Each row below holds a small network's activations on one input, seen along a few directions.
In each table, some parts of the input vary, and every possible input appears once, in random order.
A made-up example of a description, with smaller parts first: one of 2 separate values, together with either a single point or one of 11 places around a ring or (one of 6 places along a line, together with one of 8 places around a ring).
Shared parts are said once, and a part with two or three values counts as separate values.

Other details of the inputs vary at random and push rows far along three fixed directions, the same in every table; ignore that.

Table:
x1: .05 .03 -.24 -.18 .40 .14 .14 .22 -.06 .11 -.06
x2: .10 -.08 -.16 .00 .38 .15 .01 .23 -.25 -.09 -.16
x3: .08 -.26 .12 -.07 -.29 .13 -.15 .24 .03 -.06 .44
x4: .70 .20 -.40 .19 -.18 -.70 .68 -.20 -.49 .19 .23
x5: -.32 -.16 .25 .04 -.02 -.39 -.12 -.28 .34 .12 -.30
x6: .14 -.16 -.02 .28 -.37 .27 -.08 .30 .03 .13 .06
x7: .29 -.04 .23 -.16 .12 -.14 -.25 -.46 .67 -.12 -.32
x8: -.03 .05 -.40 .01 .33 -.02 -.15 .17 -.10 .02 .04
x9: -.04 .07 -.43 -.04 .30 .09 .14 .19 .05 .15 -.12
x10: -.15 .29 -.20 -.09 .27 .25 .12 -.07 -.14 .06 -.12
x11: -.02 -.06 .02 .32 -.45 .32 -.10 .11 -.07 .13 .04
x12: .01 -.30 -.03 .20 -.46 .19 .01 .25 .11 -.09 .12
x13: -.15 .03 .51 -.04 .23 -.20 .05 -.10 .43 -.02 -.13
x14: -.07 -.10 -.25 -.27 .32 .06 .23 .17 .01 -.10 -.01
x15: .67 .03 -.21 -.04 -.16 -.73 .77 -.21 -.53 -.07 .35
x16: -.19 -.11 -.03 .11 -.47 .13 -.17 .03 .04 -.02 .38
x17: .03 -.09 .29 .04 -.43 .29 -.03 .19 -.07 -.24 .15
x18: .08 -.06 -.23 -.31 .28 -.02 -.04 .16 -.23 .10 -.17
x19: -.14 -.01 .16 .02 -.43 .23 -.19 -.05 -.05 -.11 .40
x20: -.16 .15 .46 .23 .30 -.18 -.33 -.29 .19 .13 -.05
x21: -.15 -.27 .20 .00 .06 -.44 -.11 -.09 .44 .12 -.27
x22: -.25 -.08 .49 .27 .15 -.15 -.08 -.30 .24 -.16 -.26
x23: -.15 .01 .54 .02 .26 -.31 -.24 -.13 .27 -.16 .03
x24: .06 -.11 .42 .13 .42 -.28 -.30 .01 .27 .18 .00
x25: -.12 .20 -.19 -.23 .14 .09 -.07 -.14 -.31 .05 -.24
x26: -.28 -.06 -.33 .10 .12 .06 .09 -.04 -.17 -.27 -.19
x27: -.04 -.04 -.04 .01 -.57 .16 -.15 .04 -.05 .31 .03
x28: .47 .16 .46 .30 -.35 -.94 .61 -.70 -.13 .09 .21
x29: -.02 -.22 -.07 .07 -.39 .08 -.15 .22 .14 -.02 .38
x30: .03 .19 -.04 -.01 .31 .19 -.02 .14 -.32 -.20 -.20
x31: -.02 .15 .55 .11 .35 -.23 -.33 -.08 .20 .06 -.04
x32: -.11 .19 -.14 .10 .24 .25 -.02 -.07 -.33 -.14 -.22
x33: -.16 -.06 -.44 -.12 .22 .01 .23 .14 .12 -.07 -.07
x34: .12 .15 .23 -.06 -.33 .37 .02 .23 .04 .18 .20
x35: -.20 .17 -.39 .00 .23 .15 .14 .01 -.05 .15 -.14
x36: -.06 .02 -.02 .20 -.39 .21 -.26 .08 -.03 .19 .32
x37: -.28 .15 -.21 -.18 .19 .17 .21 -.12 -.06 -.15 -.06
x38: -.19 -.09 -.05 .06 -.51 .25 .13 .06 .19 .11 .21
x39: .02 -.07 .24 -.28 -.55 .13 -.08 .13 -.05 -.05 .14
x40: -.02 -.21 -.18 -.08 .30 .06 .10 .18 -.17 -.31 -.11
x41: .43 .22 -.39 -.32 .21 .24 -.18 -.23 .10 -.11 -.28
x42: .01 .20 -.10 -.33 .20 .03 -.07 .07 -.30 -.02 -.22
Description of these inputs: one of 2 separate values, together with either a single point or (one of 4 separate values, together with one of 5 places around a ring).
The inputs of x41 and x7 match in every part but the choice among 2 separate values. If x10 is changed in the same way as x41 into x7, which row does it become? -> x37
The inputs of x31 and x23 match in every part but the choice among 2 separate values. If x18 is changed in the same way as x31 into x23, which row does it become? -> x15

Table:
x43: -.10 -.04 .21 .01 -.01 .15 -.24 .03 .15 -.06 -.03
x44: .26 -.01 .12 .07 -.17 -.16 .09 -.06 .15 .21 .08
x45: -.24 -.19 .07 .07 -.06 .04 -.16 .11 .19 .08 .00
x46: .19 .21 -.13 .02 .18 -.11 .16 -.18 -.19 -.03 -.08
x47: -.18 -.14 .05 -.06 -.13 .06 -.15 .03 .24 .10 -.05
x48: .00 .03 .31 .20 .10 -.20 .07 -.11 .02 .01 .01
x49: -.20 -.15 .09 -.03 -.10 .03 -.17 .09 .18 .09 -.04
x50: .09 .02 -.23 .03 .10 -.20 .32 -.07 -.10 -.05 -.05
x51: -.02 -.07 -.28 -.17 .05 .13 .00 .08 -.01 -.11 -.09
x52: -.17 -.06 -.33 -.09 .00 .10 .02 .04 -.04 -.05 -.09
x53: -.04 .04 .26 .22 .03 -.24 .02 -.18 .01 .02 .05
x54: .17 .18 -.03 -.08 .22 -.20 .12 -.14 -.24 -.15 .00
x55: -.01 .05 .20 -.08 -.05 .20 -.25 .00 .14 .11 -.07
x56: -.08 -.20 .11 -.01 -.01 .07 -.18 .14 .22 .02 .00
x57: -.17 -.02 .27 -.04 .00 .13 -.19 .05 .09 .01 -.08
x58: .02 -.11 .17 .20 .05 -.26 .15 -.01 .13 .08 .03
x59: -.01 -.05 -.22 -.22 .09 .08 -.05 .14 -.07 -.09 -.03
x60: -.05 .06 .22 .23 -.01 -.22 .03 -.19 .05 .01 .04
x61: -.19 .00 .19 -.05 -.11 .13 -.22 -.06 .13 .03 -.05
x62: .14 .09 .27 .19 .10 -.17 -.01 -.12 .02 .10 .02
x63: -.05 -.08 -.28 -.11 .10 .10 -.02 .15 -.02 -.11 -.01
x64: .17 .13 .29 .09 .08 -.19 -.03 -.14 .03 .11 -.02
x65: .21 .07 -.26 .02 .15 -.18 .23 -.08 -.09 .04 -.07
x66: .09 .03 -.17 -.01 .16 -.25 .28 -.01 -.16 -.03 .00
x67: .15 .08 .28 .00 .05 -.20 -.01 -.22 .10 -.02 -.02
x68: -.21 -.07 -.32 -.03 .05 .08 .01 .11 -.05 -.06 -.01
x69: .21 -.10 -.31 .03 -.79 .40 .25 .35 -.29 .02 .52
x70: .10 .03 .30 .13 .10 -.21 -.01 -.15 .04 -.04 .04
x71: -.02 -.04 -.27 -.07 .15 .14 -.04 .19 -.08 .03 -.02
x72: -.06 -.13 .05 .05 -.04 .12 -.16 .15 .24 .15 -.04
x73: .10 .19 -.06 -.04 .17 -.15 .23 -.17 -.21 -.10 -.03
x74: .00 -.04 -.25 -.25 .07 .11 -.02 .08 -.01 -.08 -.05
x75: -.02 .07 -.15 -.16 .06 .20 -.07 -.01 -.12 -.18 -.08
x76: -.17 .08 -.20 -.08 .01 .18 -.05 -.05 -.15 -.12 -.08
x77: -.21 -.04 .21 .07 .00 .16 -.16 .06 .13 -.01 -.06
x78: -.17 .10 -.14 -.13 .05 .14 -.09 .02 -.21 -.10 -.03
x79: -.13 -.15 .11 -.08 -.07 .09 -.10 .09 .26 .09 -.08
x80: -.12 .07 -.15 -.10 .06 .22 .01 .02 -.14 -.13 -.10
x81: .55 -.04 .11 .16 -.85 .03 .23 .13 -.11 .27 .54
x82: .16 .20 -.12 .09 .22 -.13 .15 -.11 -.21 -.04 .00
The inputs of x80 and x50 match in every part but one. If x60 is changed in the same way as x80 into x50, which row does it become? -> x68
The inputs of x57 and x66 match in every part but one. If x67 is changed in the same way as x57 into x66, which row does it become? -> x74
What is each input in this table made of? -> one of 2 separate values, together with one of 4 places along a line, together with one of 5 places around a ring
Change only the choice among 2 separate values in x64. List by row number the other rows that result. -> x81
Change only the choice among 2 separate values in x47. List by row number the other rows that result. -> x61
Start at x46 and move only the place on the ring of 5, one step at a time. The first step leads to x82. Which rows follow, in order? -> x62, x64, x55
